These are the activations of a small neural network, seen along a few directions. Each row is one input.
In each table, some parts of the input vary, and every possible input appears once, in random order.
Descriptions start from the smaller parts, as in this example, which fits no table here: one of 3 separate values, together with either a single point or one of 9 places along a line or (one of 4 places along a line, together with one of 8 places around a ring).
Shared parts are said once, and a part with two or three values counts as separate values.
(in the rows, 128 means zero)

Other details of the inputs shift rows strongly along two fixed directions, in all tables alike. That doesn't count.

A family of inputs:
R1: [ 73 147 105 157 138  69 120  97  56  74 171 141]
R2: [197 106 152  89 163 184 138 180 176 137 119 166]
R3: [201 104 156 101 174 192 137 169 164 138 134 151]
R4: [ 70 166  77 156  56  76 153  72  83 143 109  73]
R5: [172  89 167 119 128 175 115 161 146 144 104 120]
R6: [ 91  91 140 153 157 117 129 144 113  91 137 158]
R7: [182  92 170  97 139 186 146 175 201 148 101 134]
R8: [ 91 148 101 138  63  94 124  76  92 159 103  86]
R9: [ 98 164  87 159  85  48 111  78  47 138 148  97]
R10: [101 146 113 147  69  85 149  83 119 144 144  79]
R11: [ 82  90 137 168 151 130 128 155  69  51 117 171]
R12: [ 93 167 114 131  89 117 147 103 152 154 114  88]
R13: [182 110 164  97 174 162 129 167 195 146 172 166]
R14: [106 126 155 124 136 113 123 127 156 124 138 106]
R15: [118 138 125 128  79  95 123  82 132 174 110  88]
R16: [153  86 123 134 148 123 108 141  89 126 149 190]
R17: [148  80 185 122 192 189 127 190 155  96 117 153]
R18: [138 104 125 132 173 152 135 176 120 106 148 198]
R19: [126 182 145 104  90 123 143  80 224 200 114  64]
R20: [ 89 184  88 154 109  96 137 101  70  99 125 119]
R21: [154  77 152 130 131 157 115 165 124 127 100 154]
R22: [124 199 111 129 110 127 135  98 128 136 124  84]
R23: [ 85 127 104 159 156 105 123 129  37  40 130 176]
R24: [143 102 116 148 143 101 135 152  89 102 177 167]
R25: [170  95 184  94 147 169 140 173 229 154 152 140]
R26: [151 178 142 100  80 150 150  86 194 186  97  32]
R27: [162 147 125 106 131 125 138 114 172 171 132 128]
R28: [136 128 154 135 131 165 139 157 157 125 120 113]
R29: [ 99 143  76 122  82 109  80  80 156 133 106  50]
R30: [ 86 107 107 149 175 118 128 143  53  63 145 194]
R31: [ 87  78 100 187 103  88 147 134  50  76 154 170]
R32: [146 165 114  98 106 118 114 104 136 187 107 107]
R33: [147 125 151  93 187 141 123 139 176 132 134 155]
R34: [ 56  91 110 171 141 111 134 142  53  58 132 170]
R35: [150 154 157  89  78 111 120  78 192 213 114  49]
R36: [131  83 153 146 141 165 137 185 129  85 123 175]
R37: [142 110 118 158 139 131 107 143  48 101 133 159]
R38: [134  87  74 134 157 135  70 154 108  73 150 161]
R39: [ 79 176 107 150 134 104 124  96  59  82 129 106]
R40: [121 234 106 103  92  92 136  49 189 201 119  54]
R41: [201 110 163  74 154 182 112 158 173 169 103 152]
R42: [163 141 124  92 144 145 144 140 164 169 121 133]
Each input here is: one of 2 separate values, together with either a single point or (one of 4 places along a line, together with one of 5 places along a line).
Question: The inputs of R38 and R29 match in every part but the choice among 2 separate values. If R1 is changed in the same way as R38 into R29, which row does it become?
Answer: R14
Question: The inputs of R36 and R20 match in every part but the choice among 2 separate values. If R10 is changed in the same way as R36 into R20, which row does it become?
Answer: R24
Question: Change only the choice among 2 separate values in R19. List by row number the other rows that result.
Answer: R40

A family of inputs:
R43: [ 89 156 125 147 142 106 142 123  90  78 114 139]
R44: [100 186  99 117 134 110 109  90 141 121 133  97]
R45: [ 99 167 140 139  91 127 140 100 130 134 106  74]
R46: [151  87 132 140 109 130 128 142  96 128 143 169]
R47: [138 137 164 111 163 168 159 143 171 142 118 120]
R48: [ 92 148 113 165 168 121 125 139  63  57 138 158]
R49: [ 76 135  87 159 118  62 120  93  41  81 152 137]
R50: [148 126 144 111 159 155 146 135 192 146 132 121]
R51: [145  66 150 131 164 140 113 175 140 131 141 176]
R52: [148  53 166 118 145 154 121 167 137 124 140 174]
R53: [125 221 111  85 114 101  99  65 175 183 126  57]
R54: [158 126 119 122 131 124 148 120 124 154 149 144]
R55: [161 115 179 103 120 186 140 155 200 150  92  91]
R56: [105  88 125 154 142 130 131 151 119  96 134 169]
R57: [126  53 104 191  94 107 125 163  23  77 152 181]
R58: [114 171 118 114  58 125 129  88 186 176  99  26]
R59: [ 77 168  94 159  95  50 136  62  78 131 141  86]
R60: [167 160 109 112 147 125 114 125 119 140 151 144]
R61: [128  83 138 135  96 119 116 131 120 130 125 119]
R62: [138 104 177 118 164 177 143 178 165 127 114 160]
R63: [138 139 132  96 156 147 126 139 186 133 130 121]
R64: [118 128 100 158  96  94 134 126  63 126 139 159]
R65: [187  76 137  90 180 202  92 174 130 124  82 170]
R66: [ 91 148 115 139  80 106 126  92 140 128 115  93]
R67: [181 159 123  84 134 135 137 122 169 182 135 114]
Question: What do these inputs look like to the network?
Answer: either a single point or (one of 4 places along a line, together with one of 6 places along a line)
Question: A walk changes only the place on the line of 6. It starts at R44 and steps to R63. List the rest of the walk in order.
Answer: R50, R56, R66, R58
Question: Change only the place on the line of 6 in R54. List by row number the other rows that result.
Answer: R46, R57, R60, R64, R67

A family of inputs:
R68: [155 177 147  92 124 123 125  96 205 173 148  76]
R69: [149 124 161  96 104 129 170 115 204 206 121 120]
R70: [ 90 189 143 127  87 111 144  82 149 158  94  40]
R71: [149  44 138 145 151 171 128 201 137  77 139 184]
R72: [189 120 150  63 212 187 108 169 209 146 140 172]
R73: [136  81 104 156 122 111 121 140  48 107 134 166]
R74: [ 55 161  91 164 125  60 118  90  21  80 138 136]
R75: [136 170 110 129 115 122 139 119 116 129 134 118]
R76: [109 165 108 150  58 103 138  89 119 159 111  52]
R77: [ 84 132  88 183 116 109 143 123  21  62 125 152]
R78: [120  68 140 159 150 114 164 169 100 103 176 222]
R79: [166  51 189  99 188 189 116 193 167 129 115 180]
R80: [176  37 171 110 141 164 101 169 174 138 132 153]
R81: [ 52 172  65 174 133  55 108  90  34  63 154 144]
R82: [165 161 141  73 118 171 119 114 208 202  79  77]
R83: [169  66 123 121 195 143 104 181 123 101 173 206]
R84: [127 149 140 106 139 103 156 108 198 178 166 135]
R85: [154 144 149 110  76 128 112  94 163 198 103  67]
R86: [100 160 118 121 160  92 109 101 116 110 144 128]
R87: [172 116 134 118 133 160 142 154 141 131 117 146]
R88: [141 104 117 143 163 127 128 157 110  87 175 167]
R89: [ 96 236 111 112 120  98 134  69 165 142 128  62]
R90: [ 95  91  96 200  97 113 136 155  30  60 140 164]
R91: [189 104 131  90 197 161 105 171 174 133 155 186]
R92: [143  37 179 117 137 155 159 181 210 156 149 176]
R93: [ 91 190 115 117  99  88 130  60 103 159  90  71]
R94: [ 83 176 142 120  92 113 134  81 175 147  96  36]
R95: [143  61 156 133 175 177 114 189 121  96 119 194]
R96: [ 76 100  70 186  81  80 108 117  36  73 133 139]
R97: [144 155 122 123  91 121 143 101 132 161 112  83]
R98: [166 117 143 105 161 130 104 133 165 144 161 145]
R99: [ 94 221 131 114 109  95 146  72 139 154 112  56]
R100: [112 163 131 132 122 132 146 114 115 120 103 113]
R101: [160 100 127 126 118 153 113 157 129 142 116 144]
R102: [214  92 181  80 144 175 116 146 194 194 112 134]
R103: [167 154 140  98 127 144 143 124 174 170 132 101]
R104: [118  55 158 154 117 128 162 169 134 135 148 181]
R105: [150 108 112 130 142 120 114 139  93 125 147 162]
R106: [117 158 138 124  58 112 127  74 175 169 112  32]
R107: [ 95 158 135 137 116 108 147 103 101 118 107  98]
R108: [102  87 142 151 148 154 132 165 129  69 123 153]
R109: [144  43 140 148 132 157 128 182 134  95 142 157]
R110: [ 84 156  99 151 141  97 121 115  55  87 131 155]
R111: [160 187 124  84 137 139 131 112 214 166 139  92]
R112: [141 180 111  95 115 132 126  91 135 172  89  93]
R113: [122  74 134 183 144 115 133 166  39  58 173 197]
R114: [124 134 142 152  71 116 133 105 115 145 122  79]
R115: [104  84  94 160  92  97 108 121  78 105 135 125]
R116: [170  97 138 110 113 150 114 145 156 175 115 116]
R117: [151 160 105 110  99 123 123 101 126 165 101 106]
R118: [ 41 113  84 187 103  83 107 109  37  54 124 136]
R119: [121  71 117 131 148 154 110 162 119  94 119 164]
R120: [133 102 138 118 142 173 135 159 170 112 115 127]
R121: [159  95 153 106 178 169 122 166 135 119 110 182]
R122: [ 84 141  75 166 136  93 120 118  13  71 143 170]
R123: [ 95 147  95 158 142 116 142 137  54  73 143 158]
R124: [164 143 168  90 185 183 140 163 193 132 123 149]
R125: [ 80 141 119 153 161  95 133 124  84  67 162 148]
R126: [ 94 113 139 117 122 117 111 112 146 126 107 101]
R127: [180  98 130 102 172 162 115 173 137 130 140 189]
R128: [ 87 219  79 134 115  90 134  73 115 118 140  81]
R129: [123 164 154 119 115 157 139 123 180 151  94  82]
R130: [184 142 156  84 137 144 111 118 181 191 130 113]
R131: [ 91 188 103 142  78 121 141  88 120 140  94  61]
R132: [136 171 134 131  77 107 139  79 130 170 114  65]
Question: The inputs of R126 and R86 match in every part but one. If R106 is changed in the same way as R126 into R86, which row does it become?
Answer: R68
Question: What do these inputs look like to the network?
Answer: one of 5 places along a line, together with either a single point or (one of 2 separate values, together with one of 6 places along a line)
Question: Which other rows agree with R113 in the place on the line of 5? List them by row number.
Answer: R74, R75, R78, R99, R103, R105, R110, R122, R123, R124, R127, R130
Question: A walk changes only the place on the line of 5. It starts at R96 and steps to R101. List the rest of the walk in order.
Answer: R117, R127, R91
Question: A walk changes only the place on the line of 6. It starts at R93 and steps to R121. List the rest of the walk in order.
Answer: R112, R117, R73, R102
Question: Change only the choice among 2 separate values in R108. List by row number the other rows that result.
Answer: R118

A family of inputs:
R133: [114 195 100 131  96  85 137  79 105 155 127  93]
R134: [128 102 101 161 145 111 127 155  37  83 154 186]
R135: [108  81 133 173 116 117 145 156  63  78 147 168]
R136: [135 186 134 102 134 125 146 105 174 159 118  96]
R137: [120 155  99 131  94  95 124  90 133 152 131  88]
R138: [ 99  84 115 171 138 117 115 147  52  63 125 166]
R139: [137 163 155 105 106 160 137 113 194 171  94  76]
R140: [118 120 109 138 128 109 121 124  97 121 143 155]
R141: [162 111 162  96 166 151 128 154 183 152 141 153]
R142: [126 116 129 132 145 138 119 140 136 103 137 133]
R143: [ 87 196  86 141 102  93 127  78  72 108 117 101]
R144: [ 85 104 118 166 124 111 127 125  69  78 130 136]
R145: [ 81 190 103 128 102  87 130  75 124 137 121  86]
R146: [165 112 168  90 185 174 122 160 187 136 130 149]
R147: [190  93 164  99 133 179 128 170 176 167 114 143]
R148: [151 107 153 107 154 154 125 155 189 131 135 143]
R149: [112  71 116 167 124 110 125 144  67  89 143 172]
R150: [ 79 169 118 131  80  95 133  82 129 147 111  68]
R151: [106 165 106 143  63 101 145  77 117 164 110  71]
R152: [145  94 127 125 121 133 116 138 120 140 123 139]
R153: [154 100 147 112 147 146 128 149 171 135 147 141]
R154: [157 123 148  96 171 165 110 150 166 131 120 147]
R155: [127 129 131 131 119 144 132 132 124 123 102 109]
R156: [114 127 119 145 161 131 137 148  89  83 141 162]
R157: [127 119 112 126 142 138 114 141 124 106 129 129]
R158: [138 131 132 124 151 129 145 139 129 126 143 149]
R159: [146 103 165 126 139 164 144 163 172 134 120 137]
R160: [154 106 121 125 127 136 108 141 129 136 140 146]
R161: [153 181 123  89 108 122 111  88 172 196 116  78]
R162: [124 112 144 128 116 118 133 125 137 135 131 119]
Question: The inputs of R154 and R146 match in every part but one. If R155 is changed in the same way as R154 into R146, which row does it become?
Answer: R139
Question: What do these inputs look like to the network?
Answer: one of 5 places along a line, together with one of 6 places along a line
Question: Change only the place on the line of 6 in R137. List by row number the other rows that result.
Answer: R142, R148, R153, R157, R160
